A small network was shown many inputs. Here are its activations along a few directions, one row for each input.
Each table varies a few parts of the input and shows all the possible inputs, shuffled.
A made-up example of a description, with smaller parts first: one of 3 separate values, together with either a single point or one of 11 places around a ring or (one of 5 places around a ring, together with one of 6 places along a line).
Shared parts are said once, and a part with two or three values counts as separate values.
In the rows, zero is written as 128.

Other details of the inputs shift rows strongly along two fixed directions, in all tables alike. That doesn't count.

Rows:
x1: [ 66  46 124 167 136 153 100 124 156 124 111 112 126]
x2: [152 143 233 150 146 148 183 105 160 126  88 147 121]
x3: [ 83  65 175 209 141 143 146 131 172 126 117 124  90]
x4: [149 122 213 113 135 164 147  87 149 123  52 144 146]
x5: [117 143  33 126 149  90  98 148  94 131 183 113 128]
x6: [174 197 111  73 144 107 149 107  95 114 122 134 177]
x7: [ 75 115  43 148 132  77 126 164  99  88 200  82 168]
x8: [100  71 145 152 127 139 110 126 145 148 115 116  76]
x9: [123 150  21 128  78 116  98 168 111 130 185 139 150]
x10: [ 99 115  62 136 140  97  74 156 108 138 166 104 106]
x11: [185 237 123  66 146  78 169 136  82 100 166 124 174]
x12: [ 65  31 126 155 118 151 118 118 146 117 111 100 128]
x13: [173 176 162  84 148 131 129 111 113 136 106 140 140]
x14: [ 84  94  94 192  69 134 127 175 155 117 169 134 128]
x15: [ 74  55 114 188 146 151 114 118 161 138 119 123 113]
x16: [177 157 211 132 150 150 154  90 157 155  62 165  92]
x17: [163 172 117  55 131 111 136 120  89 120 139 117 152]
x18: [ 96  99  91 146 144 130 120 121 135 123 132 120 141]
x19: [192 165 220 108  76 186 145 111 163 145  58 190 129]
x20: [ 98  97  65 122 130 107  94 148 101 132 173  97 107]
x21: [175 224 110  98 146  65 146 154  86 122 178 121 126]
x22: [193 154 222  96  64 186 160 107 157 146  66 181 118]
x23: [183 204 105  41 137  97 131 127  70 130 157 118 148]
x24: [ 75  39 151 189 140 162  97 123 167 142  97 125  88]
Description of these inputs: one of 4 places along a line, together with either a single point or one of 5 places along a line.
Changing only the place on the line of 4 turns x10 into x16. The same change can be made to x13. Which row results?
Answer: x15
Which other rows does x22 become when the place on the line of 4 takes its other values? List them by row number.
Answer: x9, x14, x19
Which other rows agree with x22 in the place on the line of 4? List them by row number.
Answer: x8, x12, x17, x20, x23

Rows:
x25: [104 107 153 152 154 134 132 112 152 115  97 123 142]
x26: [110 111 167 152 161 134 116 124 151 131 109 124 114]
x27: [111 120 104 130 152  98 107 147  99 121 161 101 117]
x28: [108 112  93 121 152 114 129 133 102 119 169 102 134]
x29: [219 239 122  66 115 105 156 125  86 133 138 159 140]
x30: [109 116  79 146 159 105 115 127 114 132 149 112 122]
x31: [211 231 130  58 162  90 157 108  75 129 130 139 137]
x32: [118 112  83  97 112 129  66 144 105 141 141 116 123]
x33: [112 112  89 136 105 133 128 151 119 123 173 123 134]
x34: [192 142 217  88 119 187 137  69 153 162  27 177 108]
x35: [120 129  72 134  99 106 123 146 124 133 157 125 114]
x36: [106 122 103 121 143  91 112 146 108 123 158  93 111]
x37: [111 121  79 126 145  93 125 128 112 129 149 102 111]
x38: [101 117  91 121 136  91 127 133 110 106 146  92 140]
x39: [114 104 170 154 157 133 121 123 139 133 112 121 110]
x40: [108  93  75  95 112 148  87 129 113 139 145 117 137]
x41: [181 134 227  86 111 183 141  78 151 138  24 165 137]
x42: [112 114 148 161 109 148 132 130 162 119 102 147 145]
x43: [123 113 164 162 111 149 122 140 150 136 118 142 111]
x44: [115 124  85 139 100 113 122 151 112 108 156 121 148]
x45: [117 108 151 163 105 149 137 128 151 120 105 142 141]
x46: [102 114  92 112 142 106 134 132 110 121 165  94 128]
x47: [216 241 147  59 113 102 143 144  82 126 147 149 141]
x48: [116 111 142 156 163 136 130 106 155 137 100 134 113]
x49: [111  95 160 146 157 149 143 109 142 131 119 122 126]
x50: [109 100 156 154 150 133 136 110 140 117 100 120 138]
x51: [211 250 117  69 124 106 146 127 103 136 134 167 152]
x52: [117  99 158 140  96 155 152 127 158 132 122 135 115]
x53: [115 130  96 129  96 105 111 164 121 126 166 114 114]
x54: [128 113 139 167 114 151 135 121 154 143 109 153 111]
x55: [110 124  85 129  90 104 126 151 121 109 153 115 143]
x56: [115 111 152 152 114 165 139 129 165 133 122 148 132]
x57: [106 102 157 143 161 150 138 110 154 129 116 125 130]
x58: [118 120 161 160 115 150 117 143 162 135 115 146 115]
x59: [106 116  92 130 145  99 122 134 101 105 149 100 146]
x60: [120 104 154 154 111 165 143 127 153 135 125 144 128]
What is each input in this table made of?
Answer: one of 4 separate values, together with either a single point or (one of 2 separate values, together with one of 4 places along a line)
Which other rows does x60 become when the choice among 2 separate values takes its other values? List them by row number.
Answer: x49
Which other rows agree with x41 in the choice among 4 separate values? List them by row number.
Answer: x25, x38, x42, x44, x45, x50, x55, x59

Rows:
x61: [ 81  54 160 175 141 151 138 111 164 127 102 116 105]
x62: [ 95 101  90 156  99 127 104 156 134 122 153 121 131]
x63: [ 89 100  90 164 136 115 125 141 131 118 155 113 132]
x64: [124 119 149 148 104 149 126 133 151 129 110 146 130]
x65: [ 79  63 133 169 159 143 110 116 150 129 109 112 116]
x66: [105 100 139 155 131 129 144 130 139 121 136 118 121]
x67: [138 169  71  84 146  81 128 140  79 116 180  99 148]
x68: [ 97  86 171 174 128 141 139 132 159 123 117 123 113]
x69: [112 115 115 139 151 124 131 118 131 124 129 119 133]
x70: [118 122 160 159 135 132 140 129 149 123 114 133 127]
x71: [175 167 200 104 102 151 154 119 140 131  95 157 131]
x72: [155 184  64  99 131  84 105 154  87 139 179 122 117]
x73: [109  94 122 133 127 145 102 122 135 135 110 127 126]
x74: [134 127 158 128 147 130 148 107 134 126 106 126 126]
x75: [121 138  61 126 127  95  99 159 102 139 181 114 104]
x76: [163 187  91  90 110 112 133 139  99 124 152 139 156]
x77: [146 161 131 114 135 110 153 129 114 118 143 126 137]
x78: [164 166 126  71 126 122 119 123 100 130 124 131 140]
x79: [183 167 198 109 130 141 148 112 135 152  96 155  92]
x80: [ 84  99  34 163 131 104  80 163 119 141 186 110 103]
x81: [119 124 115 144 107 138 116 142 140 126 133 139 138]
x82: [111 108 131 123 153 120 119 123 118 125 130 105 123]
x83: [157 159 160 111 102 138 140 132 132 126 116 148 134]
x84: [160 164 163  96 162 123 138 104 114 129 100 131 136]
x85: [132 148 105 112 150 106 133 122 109 122 140 117 141]
x86: [ 92  93 136 170 128 126 129 143 146 118 136 117 119]
x87: [120 118 107 142 109 141 127 133 138 128 133 139 138]
x88: [153 163 168 126 134 120 151 127 131 120 117 137 134]
x89: [141 179  68 103 136  79 133 148  86 112 183 111 153]
x90: [167 163 149  92 120 140 142 108 124 134 101 148 141]
x91: [168 161 152  86 134 142 124 107 120 136  97 147 141]
x92: [104  79 150 163 100 161 136 126 160 130 109 138 116]
x93: [128 102 174 144 101 163 148 119 156 132 101 144 119]
x94: [151 152 136 129 133 126 123 128 129 149 122 144 100]
x95: [174 154 188  89 128 151 136  99 130 137  76 150 130]
x96: [126 140  98 106 156  99 113 129  98 121 146 104 137]
x97: [ 97  76 119 142 110 147 119 128 142 132 126 119 119]
x98: [149 128 164 115 115 152 142 106 141 134  91 144 128]
x99: [140 187  70 107 140  82 122 156  92 113 182 117 159]
x100: [ 88  52 149 165 109 167 125 117 166 134  98 129 108]
x101: [134 125 127  98 123 133 111 125 115 132 124 122 130]
x102: [144 152 133  95 156 110 128 120 103 123 128 114 133]
x103: [ 83  72  93 171 100 141 114 143 146 125 142 122 124]
x104: [170 168 192 122 144 141 172 101 142 127  93 154 137]
x105: [ 77  76  52 152 117 129  95 142 130 128 156 112 134]
What is each input in this table made of?
Answer: one of 5 places along a line, together with either a single point or (one of 2 separate values, together with one of 4 places along a line)
Which other rows does x101 become when the choice among 2 separate values takes its other values? List them by row number.
Answer: x82
Which other rows does x71 become when the place on the line of 4 takes its other values? List them by row number.
Answer: x93, x97, x101
Start at x97 and move only the place on the line of 5, one step at a time. The first step leads to x100. Which rows follow, in order?
Answer: x98, x90, x105
